A small network was trained on invented records. Each row is its activation on one of them, seen along a few directions.
Each row is followed by the record's values for the fields V, N, M, L, Z, K.
Not every record has every field; a missing one is written absent.
The largest differences between rows may come from other fields.
In the rows, 500 means zero.
Random noise pushes rows far along 2 fixed directions. That doesn't count. These rows show it; they differ only by the noise:
[432 641 407 404 480 569 406 382 541 540 449 483 459 474 614 415]
[389 449 473 503 413 447 582 450 230 470 538 510 484 553 498 514]
[443 457 363 526 486 393 535 462 265 461 605 516 393 497 545 510]
[312 535 642 409 314 611 579 393 328 523 367 484 639 614 470 471]

[355 460 528 464 378 487 572 438 274 485 491 508 494 549 479 493] : V=v2 N=n3 M=m1 L=l1 Z=z2 K=absent
[471 552 597 428 451 595 504 479 629 514 443 462 560 505 493 499] : V=v2 N=n3 M=m1 L=l2 Z=z2 K=absent
[618 312 533 556 624 310 629 673 466 431 692 478 525 505 398 618] : V=v2 N=n3 M=m2 L=l2 Z=z1 K=k1
[600 516 536 471 587 391 361 549 757 656 467 488 587 479 552 406] : V=v2 N=n2 M=m2 L=l2 Z=z1 K=k2
[444 562 355 565 454 632 535 395 368 390 553 513 351 471 501 573] : V=v1 N=absent M=m1 L=l1 Z=z2 K=absent
[542 629 423 479 550 499 375 490 730 623 464 507 493 436 617 412] : V=v1 N=absent M=m2 L=l1 Z=z2 K=k2
[578 620 437 405 628 412 301 499 758 650 442 485 529 434 676 343] : V=v2 N=absent M=m2 L=l1 Z=z1 K=k2
[444 613 533 330 463 498 388 405 567 586 326 463 561 517 599 340] : V=v2 N=n3 M=m2 L=l2 Z=z1 K=k2
[484 527 417 518 504 602 535 481 450 385 551 507 395 471 443 547] : V=v2 N=absent M=m1 L=l2 Z=z1 K=absent
[472 604 546 440 497 657 464 434 640 493 437 477 547 488 485 487] : V=v2 N=absent M=m1 L=l1 Z=z1 K=absent
[360 549 681 483 327 760 603 429 432 455 364 500 619 595 379 542] : V=v1 N=absent M=m1 L=l1 Z=z1 K=absent
[535 471 533 488 510 540 500 558 608 534 548 499 536 519 464 518] : V=v2 N=n3 M=m1 L=l1 Z=z1 K=absent
[571 387 489 563 556 361 531 559 439 457 622 492 454 482 449 561] : V=v2 N=n4 M=m1 L=l2 Z=z2 K=absent
[349 509 640 469 355 547 543 400 348 515 365 504 604 572 442 481] : V=v2 N=n2 M=m1 L=l2 Z=z2 K=absent
[400 615 382 503 438 640 485 368 400 425 459 511 378 461 539 498] : V=v1 N=absent M=m1 L=l1 Z=z2 K=absent
[494 713 386 363 525 634 286 384 766 591 382 472 439 431 704 355] : V=v1 N=n3 M=m1 L=l1 Z=z1 K=absent
[527 508 303 638 560 574 559 491 405 326 649 530 282 430 470 620] : V=v1 N=absent M=m1 L=l2 Z=z1 K=absent
[475 567 620 382 469 562 384 443 705 656 357 501 642 531 549 378] : V=v2 N=n4 M=m1 L=l1 Z=z1 K=absent
[521 515 713 466 489 656 533 559 762 553 442 473 677 547 411 542] : V=v2 N=n3 M=m1 L=l2 Z=z1 K=absent
[592 500 311 548 644 289 400 538 548 527 582 499 382 390 600 433] : V=v2 N=absent M=m2 L=l1 Z=z2 K=k2
[534 351 597 546 522 391 602 626 407 479 569 506 582 551 402 582] : V=v2 N=n3 M=m2 L=l2 Z=z1 K=k1
[490 354 537 536 515 204 525 584 370 603 548 531 578 514 506 452] : V=v2 N=absent M=m2 L=l1 Z=z2 K=k2
[476 362 504 621 455 395 650 550 188 395 583 552 437 534 395 591] : V=v1 N=absent M=m2 L=l2 Z=z1 K=absent
[361 561 518 422 389 579 538 389 374 462 409 482 518 521 494 466] : V=v2 N=absent M=m1 L=l1 Z=z2 K=absent
[410 494 541 437 430 532 529 478 471 519 468 464 563 543 491 480] : V=v2 N=n3 M=m1 L=l1 Z=z2 K=absent
[353 617 612 464 329 808 569 381 458 458 349 501 584 578 433 525] : V=v1 N=absent M=m1 L=l1 Z=z1 K=absent
[505 611 556 459 513 667 464 453 704 498 444 487 540 473 479 508] : V=v2 N=absent M=m1 L=l2 Z=z1 K=absent
[437 585 444 433 466 633 491 417 454 411 464 480 453 486 500 489] : V=v2 N=absent M=m1 L=l1 Z=z1 K=absent
[466 539 574 509 454 687 566 476 565 451 479 486 527 530 435 573] : V=v1 N=n3 M=m1 L=l2 Z=z1 K=absent
[517 438 441 606 478 448 544 507 324 446 559 528 444 510 469 574] : V=v1 N=n4 M=m2 L=l1 Z=z2 K=k1
[566 478 616 515 522 507 452 520 677 597 470 494 608 513 485 490] : V=v1 N=n4 M=m2 L=l1 Z=z2 K=absent
[631 545 493 485 631 598 430 557 835 506 578 469 469 443 481 524] : V=v2 N=n1 M=m1 L=l2 Z=z1 K=absent
[774 374 322 606 747 240 421 678 629 497 735 497 332 392 585 537] : V=v1 N=n1 M=m2 L=l2 Z=z1 K=k1
[316 409 757 437 278 578 651 463 265 528 345 497 722 679 425 512] : V=v1 N=n3 M=m1 L=l1 Z=z1 K=absent
[639 527 391 520 674 326 360 562 691 581 567 501 445 406 598 433] : V=v2 N=absent M=m2 L=l2 Z=z1 K=k2
[485 449 690 516 480 494 615 554 491 480 477 483 649 541 367 565] : V=v2 N=absent M=m2 L=l2 Z=z2 K=k1
[630 499 465 578 616 524 486 578 679 471 581 496 455 437 478 578] : V=v1 N=n3 M=m2 L=l2 Z=z1 K=absent
[643 510 282 580 635 502 398 530 638 471 665 520 302 401 566 537] : V=v1 N=n4 M=m1 L=l1 Z=z1 K=absent
[491 500 585 557 459 538 530 494 465 504 428 521 577 541 443 538] : V=v1 N=n2 M=m2 L=l2 Z=z1 K=absent
[442 355 640 458 436 261 526 477 303 614 418 490 684 604 510 416] : V=v2 N=n4 M=m2 L=l1 Z=z2 K=k2
[435 578 784 424 393 670 562 463 604 542 333 462 719 593 372 503] : V=v2 N=absent M=m2 L=l2 Z=z2 K=k2
[367 635 491 413 365 710 475 330 424 468 340 486 492 528 551 437] : V=v1 N=absent M=m1 L=l1 Z=z1 K=absent
[445 418 606 576 399 567 604 495 362 455 503 523 545 568 401 600] : V=v1 N=n2 M=m1 L=l2 Z=z1 K=absent
[431 387 669 570 406 548 685 553 325 417 523 512 583 587 311 608] : V=v2 N=absent M=m1 L=l2 Z=z1 K=absent
[404 467 577 429 410 386 507 465 299 568 396 518 591 570 537 401] : V=v2 N=absent M=m2 L=l1 Z=z1 K=k2
[559 546 429 439 590 402 389 500 640 602 483 475 478 454 657 399] : V=v1 N=n1 M=m2 L=l1 Z=z2 K=k2

Here are new rows. What are their fields?
[495 635 413 426 542 530 355 458 683 571 455 488 458 426 590 391] : V=v2 N=absent M=m1 L=l1 Z=z2 K=absent
[499 516 568 508 514 568 523 492 574 482 492 494 550 500 446 533] : V=v2 N=absent M=m1 L=l2 Z=z1 K=absent
[346 367 716 477 337 371 633 475 171 559 340 520 720 651 465 439] : V=v1 N=absent M=m2 L=l1 Z=z1 K=k2
[373 674 433 403 357 728 445 345 475 500 390 473 433 522 583 459] : V=v1 N=n3 M=m1 L=l1 Z=z2 K=absent
[563 406 399 574 586 364 518 564 451 466 622 523 396 445 513 538] : V=v1 N=n3 M=m2 L=l2 Z=z1 K=absent
[502 476 395 544 495 497 552 512 395 436 597 517 375 494 524 555] : V=v1 N=n3 M=m1 L=l2 Z=z1 K=absent
[407 547 540 526 384 596 560 411 338 458 440 519 488 532 453 530] : V=v1 N=absent M=m2 L=l1 Z=z2 K=absent
[568 469 724 463 502 557 557 600 667 519 478 465 659 558 365 556] : V=v2 N=n3 M=m2 L=l2 Z=z1 K=k1
[450 572 719 417 440 716 525 475 705 536 346 473 698 553 408 488] : V=v2 N=absent M=m1 L=l2 Z=z1 K=absent
[493 462 240 583 550 386 521 470 259 408 644 543 281 451 588 522] : V=v1 N=absent M=m1 L=l1 Z=z1 K=absent
[374 529 554 515 356 707 603 406 345 425 439 514 532 571 426 564] : V=v1 N=absent M=m1 L=l1 Z=z1 K=absent
[506 727 393 422 551 713 366 397 754 465 443 467 389 391 547 453] : V=v2 N=absent M=m1 L=l2 Z=z2 K=absent
[620 379 504 624 588 334 531 648 527 542 609 532 529 501 473 543] : V=v1 N=absent M=m2 L=l1 Z=z1 K=k2
[484 415 444 584 484 522 613 530 346 409 630 519 420 521 443 614] : V=v1 N=n3 M=m1 L=l1 Z=z1 K=absent
[558 550 507 470 547 582 512 523 589 433 509 478 518 482 464 552] : V=v2 N=absent M=m2 L=l2 Z=z1 K=k1
[432 446 566 453 462 327 496 503 351 605 407 525 632 564 553 383] : V=v2 N=absent M=m2 L=l1 Z=z1 K=k2
[514 493 256 542 561 334 458 451 301 459 560 514 326 437 646 452] : V=v1 N=absent M=m2 L=l1 Z=z2 K=k2
[540 537 559 518 565 435 465 526 628 572 464 502 566 468 503 469] : V=v2 N=absent M=m2 L=l2 Z=z2 K=k2
[386 351 697 572 355 569 736 515 205 383 523 514 616 625 284 644] : V=v2 N=absent M=m1 L=l1 Z=z1 K=absent
[513 467 516 504 548 435 512 532 533 518 524 508 523 491 506 494] : V=v2 N=absent M=m1 L=l2 Z=z1 K=absent
[477 554 461 520 485 550 499 453 453 477 482 526 455 486 509 503] : V=v1 N=absent M=m2 L=l1 Z=z1 K=absent
[470 372 365 572 498 367 631 527 210 380 692 496 358 506 465 583] : V=v2 N=n3 M=m1 L=l1 Z=z2 K=absent
[390 378 656 507 386 500 668 488 264 443 456 493 625 612 393 548] : V=v2 N=absent M=m1 L=l2 Z=z1 K=absent
